45	51	45	25
48	59	47	67
68	56	83	56
=> 47

-15	-16	-15	-7	42	-18
12	-37	-1	-23	39	-26
=> 39

221	173	113	126
75	11	71	14
158	59	44	66
=> 71

40	25	114	17	9	15	37
101	95	52	102	86	199	10
=> 199

547	791	324	669	424	359
131	541	641	324	536	554
345	577	328	551	240	260
=> 536

32	27	62	14	50	59	23
44	89	15	17	56	60	17
58	60	59	60	59	57	58
=> 60

199	202	200	176	156	213	190
111	133	178	57	251	183	225
=> 183
---
[[1060 7349 9320 3823]
 [8374 4380 8729 8733]] gives 8374

[[6 5 5 5 5]
 [6 5 5 5 5]
 [2 8 7 8 7]] gives 5

[[5631 6257 3673 2074 7736 6641 8086]
 [7271 6499 2067 2776 9197 4062 7559]
 [7886 6009 1521 3993 4776 4688 4412]] gives 7736

[202 192 140 180  18 194] gives 18

[-48  41 -40  35 -47 -16] gives -47

[  2 156 246 129   6 143 138] gives 6
---
[-4.98 -3.29 -2.62 -1.81  1.92 -4.02 -0.57]: -0.57
[ 2.65  0.97  0.05 -1.26 -0.83 -5.04]: -5.04
[-2.43 -4.34 -4.17 -0.60 -1.92]: -1.92
[-0.86  1.71  3.11  4.16]: 4.16
[ 4.48  0.62 -1.52  5.23 -2.10]: -2.10
[-0.91  1.04  5.14  0.96  1.20  1.58 -1.01]: -1.01
[ 4.09 -1.70  1.03 -5.68  3.34 -2.56]: -2.56
---
[[ 0.70  2.52  0.19  4.33 -0.70]
 [ 0.69  2.76  0.20  4.91 -0.71]] result: 0.19

[-0.60  3.71 -4.39  3.85  2.51] result: -4.39

[[-2.79 -2.42  4.39 -3.70 -3.20]
 [-0.07  1.70 -2.23  2.17  4.32]
 [ 3.93 -1.41  3.20 -1.82 -3.57]] result: 4.39

[[-0.73  0.33  1.02 -0.12 -0.49]
 [-0.11 -0.02 -0.58  0.55 -0.58]
 [ 0.61 -1.07 -5.39 -0.60  0.72]] result: 1.02

[-1.34 -0.15 -2.12  3.57  4.89] result: -2.12

[ 1.02  5.62  0.51 -0.42 -0.96] result: 0.51

[[ 0.43 -1.04 -0.62  0.60  0.59]
 [ 0.34 -4.60 -0.20  0.80  0.03]
 [ 2.61  1.82 -2.65 -0.92 -0.45]] result: -0.62

[-5.61 -1.67 -4.59  2.53  1.07] result: -4.59

[ 0.67  2.80  5.01 -1.86 -5.29] result: 5.01

[ 0.05 -3.50 -1.01 -0.44  5.00] result: -1.01
---
[[109, 79, 107, 245, 179, 230, 106], [201, 120, 48, 173, 212, 188, 57]] >> 120
[[6, -1, -14, 17, 31, 31], [-28, -19, -28, 41, 9, 36], [19, 34, 13, 12, 9, -12]] >> -19
[[40, 45, 36, 14, 45, 38], [50, 48, 41, 29, 80, 99]] >> 48
[[197, 218, 197, 185, 137, 135, 210], [160, 221, 54, 254, 41, 226, 222], [105, 155, 231, 220, 168, 154, 206]] >> 221
[[159, 173, 153, 157, 174], [190, 208, 156, 168, 178], [83, 42, 155, 114, 218]] >> 208
[[160, 134, 186, 73, 127, 23, 144], [71, 98, 88, 112, 128, 205, 40], [111, 101, 86, 74, 68, 64, 206]] >> 98
[[275, 353, 319, 60, 357], [293, 806, 546, 347, 230], [337, 517, 329, 288, 327]] >> 806
---
[[  14.5   71.8   29.9 -183.2 -138.8 -170.1   71.9]
 [ 110.9  116.4  150.5   85.5   76.8   28.4  -19.3]
 [  -6.0  -18.9   64.7 -135.8 -189.3  -22.1   64.6]]: 14.5

[-15.31   4.40  11.70   5.59]: -15.31

[[ -19.966  -87.728   38.430  -93.433]
 [  51.252 -111.682  132.985  -20.016]]: -19.966

[-16.492 -14.842   9.644 -11.725]: -16.492

[[ 0.6  1.3  1.6 -1.7  0.0  0.3]
 [ 1.1  1.8  1.9  0.6  0.6 -0.6]]: 0.6

[[  1.73  -6.20  -5.15  -4.91  -5.69  -1.11]
 [  1.81  -2.31 -13.58 -19.26  14.22 -22.39]
 [  2.08 -16.93   7.11 -16.63   7.97  -6.92]]: 1.73

[[-0.079 -0.017  0.077  0.000  0.066  0.021  0.030]
 [-0.138 -0.039  0.188  0.124  0.036 -0.096  0.152]]: -0.079
---
[[ 0.37 -3.27 -1.45 -2.92  1.41  1.72]
 [ 0.88 -4.91 -2.45 -4.00  1.88  4.89]
 [ 0.80  1.49 -2.77 -0.73  2.06 -1.59]] result: 1.49

[[ 1.64  1.80  1.46  1.66 -0.38]
 [ 0.29 -1.11 -3.81  0.13 -0.39]
 [-4.34  0.31 -3.72 -4.82  0.64]] result: 0.31

[[ 3.10 -5.43  0.74  0.00  5.27 -1.04 -2.18]
 [-2.10  5.37 -0.19 -1.23 -0.17  0.07  4.66]
 [-1.23 -4.16  4.48  3.92 -2.70  0.07  0.10]] result: -4.16

[[-0.78  0.38 -3.42 -3.95 -2.31]
 [-1.05  4.54 -2.98 -1.67  2.14]
 [-0.16  0.13  0.07  0.29 -0.47]] result: 0.13

[[ 3.23  4.64 -4.87  2.39]
 [ 0.10  2.93  1.59 -1.06]
 [-0.68 -1.07  0.20  0.67]] result: -1.07

[[-0.43  0.06 -0.18  4.09]
 [-0.17  0.57  0.31 -1.28]
 [ 0.34 -0.93 -0.98 -1.54]] result: -0.93

[[ 0.35  0.92 -1.65  5.05]
 [ 3.07  0.92 -0.22  2.42]
 [ 0.35  0.92 -2.16  0.69]] result: 0.92

[[-0.92  1.86 -0.61 -0.25  2.27 -1.93 -1.11]
 [ 0.99  4.35 -5.60  0.94 -0.99  2.45  0.08]
 [-1.58 -2.32 -0.15 -2.31 -2.36 -0.94 -1.91]] result: -2.32

[[ 4.56 -1.34 -2.54  0.57  4.61  0.50  5.18]
 [ 3.50 -1.34  2.93 -2.79  0.80  1.14 -1.03]
 [ 1.78  0.92  1.50 -2.50  2.43  0.21  0.30]] result: 0.92
---
[-0.20  0.06 -0.19 -0.01 -0.13  0.16 -0.12]: 0.16, -0.20

[ 0.7  0.0  2.0  1.7  1.3 -1.8]: 2.0, -1.8

[ 1.3  0.3 -1.6  0.3 -0.1 -0.5]: 1.3, -1.6

[[  1.5   8.1   4.8   3.5  -4.4  -0.6]
 [ 10.2   0.7 -17.5  -4.4  18.1   2.7]]: 18.1, -17.5

[-0.016  0.095  0.109 -0.076 -0.126 -0.142 -0.069]: 0.109, -0.142

[ -3.445 -17.563  -7.017   1.207  -6.848  13.701]: 13.701, -17.563

[[-1.64  1.94  1.87  1.30  0.21]
 [ 0.79  1.12  1.16  0.84  0.68]
 [ 0.76  0.88  0.57  0.82  0.68]]: 1.94, -1.64

[[ 0.641 -1.927  2.150  0.773]
 [ 0.811 -2.067  2.183  0.914]
 [ 0.846 -1.818  1.827  0.899]]: 2.183, -2.067

[ 1.1  0.0  0.6 -1.7 -0.1 -0.3]: 1.1, -1.7

[ 0.17 -0.08 -0.12 -0.07]: 0.17, -0.12
---
[ 3.71  5.48  4.94 -1.04 -3.93 -3.25  4.84]
3.71

[[-0.90 -0.53 -0.18 -0.98  0.57 -0.45]
 [-0.04 -3.16  2.86  1.95 -1.51  3.91]
 [-1.43 -1.42 -4.44 -1.40  0.76  3.69]]
-0.90

[[-0.72 -4.58 -0.16 -0.40]
 [ 0.74 -2.31 -1.15 -0.27]
 [-0.54 -2.29 -1.48 -1.48]]
-0.72

[ 3.47  0.51 -5.66 -0.46  3.71 -0.26  1.55]
3.47

[[ 1.77 -4.86  0.55  2.76  1.91  0.00]
 [ 2.07 -3.65 -1.50  1.30  2.20  0.38]]
1.77

[[-1.16 -0.73  1.05  0.40]
 [ 5.46  1.89  0.30  0.47]
 [-2.83 -0.85 -0.89 -0.77]]
-1.16
---
[[-0.021  0.066 -0.170 -0.015 -0.061]
 [-0.030 -0.012  0.156 -0.150 -0.039]
 [ 0.071  0.163 -0.175  0.159 -0.085]]	-0.170

[[-0.112  0.206 -0.183 -0.084 -0.039 -0.002]
 [-0.115  0.199 -0.181 -0.081 -0.048  0.072]
 [ 0.114 -0.108  0.146  0.191  0.094  0.199]]	-0.084

[[-0.18 -1.00  0.05  0.50 -1.54 -0.38]
 [-0.26 -1.00  0.31  0.43 -0.45  0.15]
 [-0.07 -1.00  0.79  0.46  1.70  1.06]]	0.50

[[ -71.991   13.094  -79.988   66.254   15.944 -179.202   53.583]
 [-117.258  148.341  -96.082   94.000  -50.912   29.848  136.096]
 [ -53.200   45.646   10.257   19.948   53.834 -153.028   78.068]]	15.944

[[ -5.7  -4.9  -3.4  -6.0  -5.6  16.8  -3.6]
 [ -6.6  -8.8  -4.8 -10.8  -7.5   4.5  -6.5]
 [ -5.5 -12.5  -5.1  -4.5  -4.1  -6.8  -5.7]]	-5.6

[[  26.95  151.21 -128.60   40.27   89.48]
 [ 207.64   63.06  152.79   51.18  218.72]
 [ 171.81   17.20  -18.15  -61.37  133.74]]	-128.60
---
119  130  151   94  181   97
120  131  150   94  181   96
 63  203   78  182   97   54
--> 150

771  459  891  757
789  494  916  772
200  975  389  161
--> 916

7103  4679  7842  6995  1545
2361  8954  3719  2028  4730
2417  8910  3733  2078  4757
--> 3719

8  5  3  4  5
5  8  7  2  8
8  5  3  4  5
--> 7

2  8  5  6  5  6
6  2  6  5  7  6
4  7  5  6  6  7
--> 6

583  465  361  858  687  662
524  558  711  192  390  392
822  264  557  451  672  532
--> 711
---
[ 4.77 -4.84  3.86  1.38  3.51  3.26]: 3.51
[-4.44 -0.18 -5.00  0.17]: -5.00
[-2.24  5.58  4.34 -1.02  1.38 -1.92]: 1.38
[1.61 4.27 2.61 0.07]: 2.61
[-3.92  5.22 -2.02 -4.39 -0.66 -1.72  1.77]: -1.72
[ 1.30  1.52  2.23  0.59 -3.93 -4.65 -2.07]: -4.65
[ 4.61 -1.85 -3.87 -0.50 -1.51  1.62]: -1.51
[ 3.09  2.00 -4.34  3.61 -3.53  2.06 -2.11]: 2.06
[ 5.16 -1.47 -4.13 -1.72 -0.81]: -1.72
